Each row below holds a small network's activations on one record, seen along a few directions.
Records have a field called Kef. Each example row is followed by its value.
The largest differences between rows may come from other fields.
Strong random noise was added to every row along 19 fixed directions; ignore it. To show where, here is one row again and again, with new noise each time:
[ -80  344  -59  317  371 -105  -12 -256  137  -79  -26  239  236  197
  145   18  180 -149 -355  110 -143 -538 -157  376  -31  162  194   60
  -64 -191 -359]
[-151    0  114  -71 -136 -145 -104 -380 -395  114  229 -201  -88 -241
  -61 -554 -276  109   -3  170  109  299  579  -12  -83  577 -359 -259
 -404 -124 -114]
[  23 -239  264  -19 -494  -14   26   26  -98 -104  112   51  227  -88
 -336  153 -154  211  208 -123  176  750 -124 -251    1 -139  526 -304
   -1  287  368]
[-167  611  182   -5   -4  284  118 -282  212 -276 -263  284  808  208
 -415 -140  235   53 -505  542  157  208  160 -166  262 -145 -108 -570
 -183  450  204]
[ 118  270    8  -94   37 -312  166 -310   53 -304 -254  -28  387  235
 -104  462   42   21 -336  164  132  219  167  112 -163 -165 -302   67
 -216  -19  319]
[ -58  159  -45   -3 -111 -666  -72  359 -269 -317  297 -350 -203  172
  624 -344  293  425 -191  188 -163 -161  568    5 -421  312 -251  402
  -89 -352  198]
[ 585  428  -53   81   47 -599  108 -168  -49  116 -278 -380  138    4
  313  335 -274   48 -286  165   68   80  -30   55 -127  253  -70  343
  -62 -435  -66]
[ 361  144   33  316  130   83  -14  267  149 -207   95 -141  102  -88
  293   48  120  129  351 -304  -41 -402  -94  101 -187  -44  503   90
 -152  -99 -893]
[ 278  313  274  -14 -514  343   31  -71 -450  423 -263   99   39 -205
   60 -267 -277 -140 -116   43  -82  136   25 -386  187  677 -263 -213
   -1 -284   20]
[ 303   27   71  431  -14   -2  135  318  -30  -82 -203 -120  -29 -336
 -201 -413  -66  199  -67  293  268  623  895 -428 -468 -110  315  -26
  237  216 -129]
[  17  283  198  123   34 -312  268 -177  293  361 -110  545  144  703
 -193  559  176 -250 -473   18   68 -196  -72   56   73  435  -25  140
  362 -119  189]
[ 124  303  203 -106  592  -30  285  133  -65 -190 -303  685 -161  434
 -253  205 -210 -111 -236 -179  -44 -241 -325    8    8 -440 -100  241
  -60  238  129]
[-429 -191   82 -138  103   89  -91  -44   89 -149  -22  466   45  318
  -64 -112  229 -299   73  -98 -353    9  -42 -169  364  217 -171 -126
  -41 -331  447]
[ 480   85 -392   33  203  215 -235   -1  191  302 -208  -49  206    9
   67  100  459  -99  336  382   88 -105  113  -24  189 -473 -773  196
  382  276  -63]
[-384 -453  203  -98   67 -122 -393  -10  244 -245  347   60 -102  118
  -13 -474  265  540  814 -211  -89  543 -341  185  308 -267  253  -51
   -9  388   45]
[-208 -216   10   -5  166   35   19  197  -33 -485 -129  233    2  161
 -215  -67 -119 -456 -155  132  246 -339  850 -323   -8 -355   74   64
 -235  282  706]
[ 549  264  185  395  272 -203 -105   36 -227   71 -373  -55 -184 -348
 -265 -574 -432  -18  -74  459  454   50  736 -216   13 -242   31  355
 -291  457  -93]
[-215    1 -312   15  407  178  295  -30  -82 -248  177 -176  141 -141
  -54  347  -18 -318 -351  -62   35 -344  297  417 -613 -114 -465 -345
 -407  -57 -356]
[ -71  -45  223 -119  215  208  242 -285   44  171   17 -115   53  114
 -561  -19 -337  376 -161   14  218  799 -159  -65 -167  -44   47 -116
 -288  116  320]
[ -88 -506 -387 -364  556  224 -345 -171  306   75  276 -510  224 -121
  186 -117 -115  -32  417  210  -27  229 -364  200  263 -381  -76  -66
 -169  -35  609]
[  88  407  228  148 -129 -301 -270 -200 -212    9 -449  311   15  158
  169 -250   60  142 -223  291  -99  -42 -477  198  404 -124 -133  424
  108  238  498]

[-270  -42 -410   79 -577 -383 -147  -41 -315 -494   72 -271  169 -203
  165   -7  300  -37  130   -7 -340   73  163 -396  178  117  -24 -319
  -43 -512 -237] : f3
[ -74  332  -51  210 -485  413   71 -271 -469   37   25  399  283 -106
 -321  -82  285   58 -387  138 -212  108   19 -333 -151  274   23 -323
   51 -281 -229] : f8
[-635  199 -177  104 -359  317 -283 -252  -37  -55   30   39    6  161
 -220 -792  375  496  199  151  -73  165  -71 -498  543  136  -29 -390
  305  256 -272] : f10
[-256  242 -211  274   20  474   32 -114    3 -227 -767 -309 -319  288
 -262  -63  -79  -22 -192 -100  164 -698   63 -376  345 -443 -307  474
 -228   98   40] : f2
[ 156  124 -144  -87  -59   62  147  474 -177  -69  149  298   13   66
    2  354  -61 -229  -57 -190 -125 -424 -388 -370   90 -170  323 -163
  151  -76 -101] : f10
[-255  -17   19 -409 -308  576  110  106 -210 -158  337 -369  490   43
   27  108   43  239 -333  138   35  140 -183  -37 -229 -119  -77 -361
 -367  149  883] : f2
[ 697  196  152 -158 -255  268    3  184  217  167  -39  -98  601 -181
   77  263  225  -99  218  207  101  284  254 -186   18  122 -303 -215
  -23    1 -121] : f11
[-203  -44 -410   17  -58  210   92   82   13 -181 -114 -166  326 -402
  236  214 -137 -498 -473  255   82  -69  231  101 -314  -46   54 -550
  362  103  290] : f10
[ 217   35  263 -199  313 -208   81  218  109 -285 -445  426   42 -209
   67   48  -29 -334  227  -76 -233  422  -31  141  143 -217 -516 -149
  -62   55    6] : f1
[ 403   98   25   90   44 -719  -35    5  424  -14 -272 -162  -21   13
   91  185  117   90  389   51  197  371  242   48  185  -69 -174  116
  330  181 -538] : f3
[ 327 -275 -131    5  269   21   15   86 -141    7   92   71 -190 -137
 -303   62 -110   33  318 -104   64  266  102 -203 -160 -410  -10  158
  -76   82 -148] : f3
[ 132   41 -180  -79 -298  176   40   -9  -71   70  386  262  228  305
   68  493  243   38   50 -252  -30 -309 -225 -177 -200  176  217  -65
  265 -119 -159] : f8
[ 106  194  -26  100  394  768   15  252  184  -25 -681   38  -78 -150
  281   -8  123 -480  -42  -69 -132 -657  -77  248   29 -267 -625  184
  -21  121 -176] : f7
[ -49  318  216  116 -235 -713  140  312  162  -88 -417 -413   31 -165
 -363  287  240  195 -303  328   75  758 -188  151  165 -298 -848  -68
 -384  314  145] : f7
[-352   77  -15  -25  149   -3  349  231   -2 -498 -264 -382 -441  387
 -196  119 -105  335  -40 -470  -45 -118  -55 -253  -56 -355 -205  292
 -388 -143 -189] : f2
[ -21   14  -78 -131 -362 -387  -39 -243  291 -194  -48 -320   74  283
  204  257  280  425  324  -63  234  268  335   30  -71   68 -153   90
  319   91 -227] : f5
[  84  -37  113 -146 -214  193   88  -30  108  198  334 -218 -227  506
 -110  -85  -36  715  319 -361  141   69  -22 -494 -104  313  473  234
   79 -248 -298] : f11
[-121  505  262 -371   68 -149  -18  -54  172 -388 -239 -440  211  146
  337 -138   -9  346 -403  253    3  -99 -201  293  138  -82 -323  142
 -666  -25  363] : f9
[ 105  -75 -133 -382 -168 -289   33  -20 -424 -256  102   82  185 -248
 -116  337 -333 -239  108  -73 -187  303 -281 -252  207 -133  -68 -346
 -343 -250  242] : f5
[ 197  175 -197  275 -434  199  -91  424  254 -168 -136 -176  416   27
   59  138  594  172   97  249   20 -129  -42 -408  225 -510  281  -16
  380  238    5] : f6
[-191   94 -346  649   61 -252 -198 -377 -279   10  -75  -31   43 -348
 -203 -139   69 -175 -571  501   84 -209  147  343 -183 -111  104  150
 -144   93  -47] : f5
[ -61  132  268   -5   91 -637  -51 -299   54 -114  -84  301 -172  173
 -193   27  -59   49    2  -35  190  155  222  234   41  150 -185  119
  -64  233 -220] : f11
[ 301  151  167 -206 -416  345  283  605 -562 -261 -161    7   23 -373
 -274  -74  148  271   31   72  -16  608  323 -386 -363 -596 -814 -232
 -186  448  199] : f4
[ 273  412   98   93  621  -42  175  133  656 -327 -625    2  352   -1
  294  227  253 -215   -2  -22 -216  -13 -188  377   53 -137 -375   20
 -137 -156 -489] : f1
[-360  306 -112  293   65 -215   82 -147   73 -229 -134 -303  -48    4
  -43 -171 -144  208 -382  133   68 -188  -68   91   31  -90  350  -66
  -21  110 -409] : f7
[ -22 -184   95  286   19  465   85  521  111  448  189  146 -142 -324
   89 -342  475 -116   36   45 -245  175  355   79 -370  442 -324 -269
  375 -136 -373] : f4
[-103   51  213 -229 -125 -177 -138 -261  477  258  265 -594  172  262
   75   50  144  439   29  158  271   95 -147  351  199  241  -48  121
 -355   76  165] : f9
[ 167  398  134   99  249 -621   34 -407 -388 -410 -333  247 -330  156
 -200 -148   25  273   58 -171 -201   36  205   51   30 -100 -666  515
 -583 -283 -609] : f6
[-380  214   40  150    5   63   32 -114  288 -355 -354  -63  441  -95
  -25 -140  264 -124 -470  437   -9  117  215  214   58 -130 -130 -288
  -70  201  336] : f1
[ 128   12  223 -137 -405   57  126   39  667   24 -543 -508  317   64
 -433  519  241  -80   97   26  145  733  249 -520  446  158 -483  -99
 -416 -367  250] : f9
[ -79  195  -38 -239  348  320   39 -167  636  274   64  173  469  398
 -328  104  487  -42   82  181 -125  247 -186 -207  469  250 -487 -356
   -5 -177  -90] : f8
[ -54  -36  157  176   -6  207   32 -207  135  348  242  360  157   81
 -134 -118   44   67    0  -32  -20  136 -214  120   14  290  482 -258
  336   73 -254] : f6
[ 144 -246 -128 -209 -372 -843 -295  368 -314 -246  844 -195  340 -248
  554  317  370  -81  160  136 -316 -161  -76  308  -74   98   11  -70
 -365 -359  350] : f4

Here are new rows. What is Kef for each?
[   9 -162 -286   -6  689  454  191  161  221  452 -166   71   63 -384
 -459   78 -213 -686 -364  433   33  121   75   -1   -2 -308 -463 -430
   42   99  172] : f7
[-123   58 -204   80 -425  430   30  318 -107  178  658 -419  -26  156
  260 -172  519  698  229 -136   61 -278  101  -60 -482  158   -6 -170
  341  217 -596] : f2
[-454 -542  204  127  -96  -51   -4  144  -82   -5   13  171 -510   30
  -31  -80 -406 -321  -20 -351   65 -176   -7   55    7  122  504  154
   57  104  535] : f1
[ 351    8  262 -510  106   29 -292 -474  -18  230 -259   15  -44  -60
  312 -160 -424 -294  255   52   68 -122   92  149  414  307 -414  255
 -360 -227  336] : f9
[-181 -111 -186 -138 -218  348 -104 -275  116  205   56  -28  280  149
 -447  327  120 -208  287 -107   -6 -113 -534 -265  724 -165 -227 -326
 -179   70   64] : f4
[ 592  138  281 -388 -119 -195 -238 -135 -158   15   -6  191    6  182
  291   -6  -68  534  554 -128  -68  277 -546  -14  232 -148  105  460
   41   56  130] : f5
[-698 -427 -159 -209 -582 -215  130   42 -321  245  515 -894 -625   92
  -95 -105 -307  260  182 -349  346    4  377  -83  -67  427 -644 -219
 -249  169   18] : f6
[-260  -11 -150   70  454 -164  249   91  308   67  -61   91 -398  548
  266  184 -230 -195 -331 -201   52 -672   72  153 -197  128  283  300
  502  -43    1] : f7
[ 400   74 -161 -138  570 -390   75   24 -310   -3  215   37 -226  -94
 -112  157 -480   76 -169   24  101  -12 -150    5 -305 -235  123  293
 -300  -99   -3] : f10
[  41  261   85   91 -166 -138   -6  263   73  -34   61  163  206   84
  189  225  432   66 -104   46 -170 -164 -368  235   15   45 -113  -26
   29   43 -173] : f5
[-198  -87 -311 -161 -180  815   55   20  346  466 -229 -624  198 -207
  337  -10   79 -485   82   50  -29 -209   51  -33  269  477 -714 -565
  276 -199 -133] : f3
